Each row below holds a small network's activations on one record, seen along a few directions.
Each row is followed by the record's values for the fields J, F, D, Y, V.
A field that a record lacks is left out.
Other fields move the rows too, some of them a lot.
In the rows, 500 means zero.
Strong random noise was added to every row along 3 fixed directions; ignore it. To show where, here is one row again and again, with new noise each time:
[425 434 528 542 444 542 476 566 534 447 460 557 472 553 508 523 663 400
 564 415 540 433 538]
[405 514 472 577 446 537 624 626 570 544 503 495 426 583 405 589 501 549
 501 405 524 562 437]
[460 430 524 480 583 536 145 470 497 235 482 488 500 387 668 352 586 213
 717 504 440 355 684]
[403 505 462 672 467 564 470 680 548 505 501 401 477 492 540 494 351 417
 631 396 492 539 518]
[440 743 322 381 754 467 471 480 610 363 676 290 283 399 299 505  83 717
 501 603 282 775 383]

[512 597 480 472 583 516 387 481 418 413 510 328 576 277 527 372 193 503
 552 601 425 533 543] : J is j1, F is f3, D is d3, V is v1
[606 458 527 296 612 440 217 120 452 330 505 703 562 522 543 366 706 393
 535 550 445 385 567] : J is j1, F is f1, D is d5, Y is y2, V is v1
[527 427 461 470 493 586 414 490 612 501 454 462 602 472 630 432 575 381
 534 603 492 390 513] : J is j1, F is f1, D is d2, Y is y1, V is v2
[488 393 505 556 477 626 400 585 645 462 475 467 531 583 617 518 576 341
 627 497 530 452 556] : J is j1, F is f1, D is d6, Y is y2, V is v2
[474 560 614 511 496 475 412 501 299 420 453 474 590 301 554 406 443 440
 479 472 504 428 539] : J is j1, F is f3, D is d4, Y is y1, V is v1
[445 500 433 729 380 552 667 746 635 754 527 353 500 580 527 573 274 582
 547 439 529 585 376] : J is j3, F is f2, D is d2, Y is y1, V is v2
[619 390 450 459 345 591 422 386 593 616 459 571 705 554 635 396 718 287
 520 592 569 312 600] : J is j2, F is f3, D is d2, Y is y2, V is v1
[573 568 381 557 443 521 562 420 644 722 578 497 596 643 413 513 336 666
 453 534 470 673 362] : J is j1, F is f2, D is d2, Y is y2, V is v1
[409 444 468 427 563 562 583 613 492 387 465 374 398 380 432 568 513 493
 489 522 527 470 538] : J is j1, F is f1, D is d3, Y is y2, V is v2
[513 608 580 235 622 366 365 238 374 327 538 623 486 411 424 412 604 599
 384 605 399 489 497] : J is j3, F is f2, D is d1, Y is y1, V is v1
[512 558 553 634 287 476 628 517 445 750 446 604 708 544 486 487 441 592
 362 475 591 525 381] : J is j1, F is f3, D is d2, Y is y1, V is v1
[580 476 534 320 549 430 320 324 351 368 430 590 670 344 605 372 601 347
 452 669 486 282 635] : J is j2, F is f2, D is d8, Y is y1, V is v1
[512 549 552 531 351 502 750 565 469 733 468 546 614 546 434 547 457 627
 324 538 578 514 412] : J is j3, F is f3, D is d8, Y is y1, V is v1
[535 353 576 822 247 574 513 607 478 728 422 597 710 604 669 449 592 308
 579 317 677 384 602] : J is j2, F is f3, D is d7, Y is y2, V is v1
[412 520 515 531 588 532 472 658 357 376 483 279 403 270 545 473 381 413
 581 482 493 435 584] : J is j2, F is f3, D is d4, Y is y1, V is v2
[559 607 468 365 446 371 853 328 404 697 510 612 573 540 222 572 405 804
 149 569 554 586 302] : J is j3, F is f1, D is d8, V is v1
[508 430 570 435 543 522 414 431 537 356 473 593 425 470 510 500 761 406
 512 509 509 384 565] : J is j1, F is f3, D is d7, V is v2
[476 464 369 712 371 631 678 779 681 771 511 349 581 551 579 542 278 472
 536 484 571 557 431] : J is j2, F is f1, D is d2, V is v2
[571 618 359 537 442 571 609 456 680 737 564 445 552 621 419 471 277 600
 457 568 449 654 372] : J is j1, F is f3, D is d2, Y is y2, V is v1
[530 592 501 504 443 472 663 500 442 592 469 475 618 377 425 486 339 576
 346 579 503 518 418] : J is j1, F is f3, D is d8, Y is y1, V is v1
[496 544 386 521 489 576 497 530 664 551 568 438 512 521 496 495 390 486
 519 583 460 559 443] : J is j1, F is f3, D is d2, Y is y2, V is v2
[404 519 519 421 577 485 685 544 524 465 536 466 271 546 350 658 615 646
 422 435 472 588 427] : J is j3, F is f2, D is d4, Y is y1, V is v2
[531 543 382 259 593 503 588 421 659 509 559 469 404 526 356 583 608 625
 364 698 465 551 409] : J is j2, F is f2, D is d2, V is v2
[562 460 558 743 424 473 293 444 455 516 529 679 523 690 634 460 490 398
 703 294 482 572 525] : J is j1, F is f3, D is d5, Y is y2, V is v1
[626 533 421 486 452 505 427 332 671 646 566 602 575 682 456 483 505 578
 495 549 442 621 395] : J is j1, F is f2, D is d2, Y is y2, V is v1
[427 337 568 461 367 550 771 634 584 588 420 626 376 706 377 715 863 562
 412 396 627 468 459] : J is j3, F is f1, D is d3, Y is y2, V is v2
[487 465 545 392 407 449 855 481 484 614 454 681 432 615 312 689 845 663
 282 461 665 458 366] : J is j2, F is f1, D is d5, Y is y1, V is v2
[546 672 451 478 633 427 293 419 383 447 520 323 645 157 595 278  73 434
 497 659 421 499 577] : J is j2, F is f1, D is d7, Y is y1, V is v1
[411 360 543 508 474 574 475 608 522 405 433 505 449 516 595 527 753 335
 616 441 547 341 619] : J is j2, F is f2, D is d1, Y is y1, V is v2
[342 415 558 801 353 568 599 798 383 557 390 380 527 418 609 509 440 364
 632 292 608 412 559] : J is j1, F is f2, D is d1, Y is y1, V is v2
[492 591 433 418 607 446 550 469 582 449 613 530 280 641 324 596 498 705
 462 504 403 713 421] : J is j2, F is f3, D is d1, Y is y2, V is v1
[501 581 452 370 597 434 614 437 480 487 532 486 400 439 390 561 490 635
 407 566 505 549 408] : J is j2, F is f1, D is d5, Y is y1, V is v2
[530 598 389 178 713 458 626 374 565 399 587 427 334 389 261 594 477 690
 314 752 439 571 400] : J is j2, F is f1, D is d8, V is v2
[535 547 448 444 634 498 263 442 485 370 561 320 432 333 540 356 211 444
 638 573 366 575 600] : J is j3, F is f3, D is d3, Y is y2, V is v1
[480 525 434 729 515 508 456 662 497 550 565 463 431 548 577 538 250 479
 640 376 495 640 474] : J is j2, F is f1, D is d5, V is v2
[618 588 409 484 671 472 115 282 568 431 626 392 585 384 622 275 174 427
 638 623 327 576 594] : J is j3, F is f2, D is d7, Y is y2, V is v1
[471 426 472 612 377 546 576 656 526 627 431 430 583 488 613 508 544 408
 546 495 612 372 512] : J is j2, F is f2, D is d2, Y is y1, V is v2
[578 535 552 275 580 418 383 274 443 390 498 645 590 420 540 402 674 467
 441 632 454 419 558] : J is j2, F is f2, D is d5, Y is y1, V is v1
[553 583 556 268 519 421 528 275 443 412 481 666 543 548 366 529 627 658
 289 588 485 493 394] : J is j1, F is f1, D is d6, Y is y1, V is v1
[519 450 580 704 357 493 408 431 393 562 452 644 605 562 615 440 564 344
 644 334 589 440 564] : J is j1, F is f3, D is d5, Y is y2, V is v1
[543 603 360 681 575 524 440 567 717 589 627 454 395 709 477 545 169 647
 579 441 324 795 382] : J is j1, F is f3, D is d7, Y is y2, V is v1
[493 565 473 162 686 478 538 326 581 274 542 466 340 457 316 579 643 652
 366 683 402 522 430] : J is j1, F is f2, D is d6, Y is y1, V is v2
[463 501 525 660 404 513 543 638 398 609 458 370 595 383 565 451 265 470
 551 423 540 525 536] : J is j3, F is f2, D is d3, V is v1

Here are new rows. What are their fields?
[459 411 558 633 398 548 644 639 548 556 464 585 432 691 466 645 706 515
 504 319 569 549 462] : J is j1, F is f3, D is d4, Y is y2, V is v1
[445 414 621 618 390 533 437 527 428 446 388 552 573 517 639 497 650 316
 591 399 569 367 604] : J is j1, F is f2, D is d6, Y is y1, V is v1
[526 381 524 403 557 560 361 444 546 372 458 530 527 448 582 470 706 309
 550 600 509 344 599] : J is j1, F is f1, D is d8, Y is y2, V is v2
[465 634 420 538 490 530 665 728 443 609 474 237 568 297 468 474  87 618
 420 565 485 587 470] : J is j2, F is f3, D is d3, Y is y1, V is v1
[488 530 536 722 365 527 579 656 395 670 428 415 688 380 583 463 250 444
 504 462 553 481 495] : J is j1, F is f3, D is d8, Y is y1, V is v1
[451 523 606 552 400 478 570 589 380 607 452 478 591 437 507 513 464 518
 440 424 552 468 474] : J is j3, F is f2, D is d4, Y is y1, V is v1
[481 550 480 625 483 538 632 593 556 591 557 464 398 635 396 607 402 637
 501 364 478 693 385] : J is j1, F is f3, D is d4, Y is y2, V is v1
[440 587 542 718 501 508 355 707 295 521 470 266 652 216 702 325  94 333
 631 416 478 477 616] : J is j2, F is f2, D is d4, Y is y1, V is v1
[481 464 520 407 554 511 473 460 525 406 495 518 478 488 455 537 616 425
 518 562 471 427 534] : J is j1, F is f2, D is d8, Y is y2, V is v2
[549 490 516 803 391 528 375 531 492 629 529 535 624 583 639 418 311 402
 680 343 521 588 502] : J is j1, F is f3, D is d5, Y is y2, V is v1
[571 505 409 309 744 500 235 355 644 272 643 497 365 527 526 461 436 476
 596 668 273 554 539] : J is j3, F is f3, D is d8, Y is y2, V is v2
[462 418 559 720 419 517 413 611 513 563 493 500 516 529 601 492 501 363
 617 369 556 460 574] : J is j3, F is f2, D is d7, Y is y2, V is v2
[441 472 545 802 392 529 395 592 417 568 455 489 566 521 606 409 330 347
 691 280 542 505 566] : J is j1, F is f1, D is d1, Y is y2, V is v1
[526 553 459 368 658 460 560 482 513 388 546 389 374 423 411 484 427 611
 480 620 436 482 457] : J is j2, F is f3, D is d8, Y is y1, V is v2
[419 414 569 639 374 538 646 644 458 512 407 468 510 489 522 577 563 429
 496 396 636 415 505] : J is j1, F is f1, D is d6, Y is y1, V is v2
[550 453 585 444 530 442 188 362 333 362 440 554 680 343 707 323 485 277
 571 589 451 300 663] : J is j3, F is f2, D is d8, Y is y1, V is v1
[461 526 621 522 409 442 530 556 188 483 405 570 615 357 548 441 549 433
 407 405 598 344 567] : J is j2, F is f3, D is d4, Y is y1, V is v1
[448 520 475 572 557 508 474 578 537 442 576 371 418 472 503 511 305 489
 560 475 478 607 506] : J is j3, F is f1, D is d6, Y is y2, V is v2
[442 290 599 633 467 600 316 621 480 394 373 477 565 436 739 466 678 152
 727 453 551 259 702] : J is j1, F is f2, D is d8, Y is y1, V is v2
[586 570 410 481 604 461 351 369 531 488 613 452 553 455 532 397 298 499
 582 545 398 606 519] : J is j2, F is f2, D is d5, Y is y2, V is v1
[601 660 409 388 483 474 596 415 578 693 547 504 642 496 449 432 321 647
 304 691 479 601 367] : J is j2, F is f1, D is d2, Y is y1, V is v1
